These are the activations of a small neural network, seen along a few directions. Each row is one input.
Each table varies a few parts of the input and shows all the possible inputs, shuffled.
A made-up example of a description, with smaller parts first: values(3) and (point or line(11) or (line(6) and ring(8))).
Shared parts are said once, and a part with two or three values counts as separate values.

Table:
x1: 1.02	-4.26	-0.81	-0.87	-3.70	-1.61	0.14	2.58	0.78	0.96	-0.02
x2: -2.31	3.49	3.06	-1.81	0.90	-0.01	-2.78	-0.64	-0.48	1.03	-2.47
x3: -0.89	3.04	3.48	-1.70	1.20	-0.71	-3.02	-1.85	-0.34	1.46	-1.01
x4: -3.26	-1.95	1.21	-1.47	0.20	0.18	-3.16	-1.31	0.94	-0.25	0.15
x5: 0.79	1.00	-0.34	-2.86	-2.03	1.69	-2.07	0.88	-1.61	-1.52	-0.63
x6: 1.06	0.76	0.72	-3.04	-2.24	0.32	-1.67	0.60	-2.48	-0.80	0.48
x7: 1.99	2.95	-6.71	7.33	8.13	5.16	9.62	-4.83	-2.55	-4.70	5.71
x8: -2.25	-2.28	1.70	-1.36	0.31	-0.75	-2.84	-2.39	0.55	0.43	1.41
x9: -2.51	-1.82	1.91	0.55	0.22	-2.56	-1.83	1.37	3.64	2.43	-2.71
x10: -1.54	-1.82	2.36	0.37	-0.20	-3.26	-1.71	1.33	2.84	3.41	-1.30
x11: 2.96	0.94	0.63	-0.89	-3.84	-1.34	-0.05	3.34	-0.01	1.69	-2.29
x12: 2.03	0.96	-0.18	-0.72	-3.12	-1.09	-0.24	3.36	0.58	0.05	-3.38
x13: 0.03	-3.79	-1.26	-0.82	-3.24	-1.21	-0.07	3.02	1.78	-0.56	-0.65
x14: 2.89	2.80	-5.78	7.30	7.40	5.20	9.70	-5.46	-3.64	-3.64	6.71
Question: What do these inputs look like to the network?
Answer: values(2) and (point or ring(6))
Question: List by row number the other rows that have the values(2) part in common with x10.
Answer: x1, x3, x6, x8, x11, x14
Question: Which other rows does x9 become when the values(2) part takes its other values? List them by row number.
Answer: x10

Table:
x15: -2.16	-2.55	3.64	-4.28	-6.03	-3.58	-3.80	1.93	0.45	3.58	-0.47
x16: -1.24	-0.65	-4.75	3.22	3.50	0.70	4.48	-0.02	2.28	-1.84	1.47
x17: -0.20	-1.31	-4.91	1.94	2.77	1.61	2.72	-4.32	-1.58	-2.76	2.07
x18: -5.75	5.08	5.93	-0.74	4.53	0.72	-4.64	-4.68	-0.52	0.95	-0.08
x19: -5.33	5.03	4.84	-1.46	5.12	-0.15	-4.96	-4.93	0.14	1.36	-0.13
x20: -0.21	-5.53	3.61	-2.54	-1.95	-3.25	-5.15	2.81	3.80	3.63	-1.40
x21: -1.19	-2.26	2.59	-5.07	-5.48	-4.06	-4.06	1.76	1.49	3.64	-0.23
x22: 1.38	0.85	-2.12	5.69	2.35	0.32	4.93	-1.98	-0.80	0.31	1.87
x23: 3.68	2.78	-2.19	2.51	2.82	1.68	5.71	1.31	0.49	-0.50	2.23
x24: -2.21	-1.27	-3.59	3.67	2.15	1.08	5.21	0.10	2.14	-2.42	1.56
x25: 0.31	0.26	1.51	-5.03	-7.00	-2.09	-5.62	4.65	1.62	1.95	-3.28
x26: -1.28	-5.79	4.60	-1.86	-2.42	-3.10	-5.31	3.38	2.64	3.46	-1.59
x27: 0.07	-0.02	2.41	-3.99	-7.96	-0.84	-5.09	4.74	1.36	1.21	-3.54
x28: 1.13	0.71	-2.93	0.13	2.23	4.60	3.20	-0.91	-3.27	-4.97	2.39
x29: -0.43	-0.83	2.98	-3.00	-5.10	-3.27	-4.03	4.94	1.06	0.52	-7.88
x30: -0.40	-0.77	1.84	-3.93	-3.91	-4.02	-5.05	4.85	1.55	1.56	-8.08
x31: 1.64	0.38	-3.43	-0.21	2.80	4.04	2.38	-1.60	-2.17	-4.07	2.88
x32: 3.80	1.81	-1.08	2.65	1.94	2.91	3.28	-3.39	-4.34	-2.01	2.99
x33: 4.32	2.17	-2.05	1.87	2.92	2.61	2.78	-3.39	-3.73	-1.49	3.05
x34: -0.68	-1.55	-3.29	2.74	2.15	1.86	2.95	-3.92	-2.36	-2.86	1.94
x35: 2.95	2.64	-0.91	3.21	1.81	2.31	5.57	1.23	-0.47	-0.60	2.18
x36: 1.83	0.82	-2.70	4.48	2.75	-0.09	4.50	-2.58	0.24	1.36	2.06
Question: What do these inputs look like to the network?
Answer: values(2) and (point or line(4) or ring(6))
Question: The inputs of x15 and x21 match in every part but the values(2) part. If x29 is changed in the same way as x15 into x21, which row does it become?
Answer: x30
Question: Which other rows does x22 become when the ring(6) part takes its other values? List them by row number.
Answer: x24, x28, x32, x34, x35
Question: Which other rows does x22 become when the values(2) part takes its other values? List them by row number.
Answer: x36
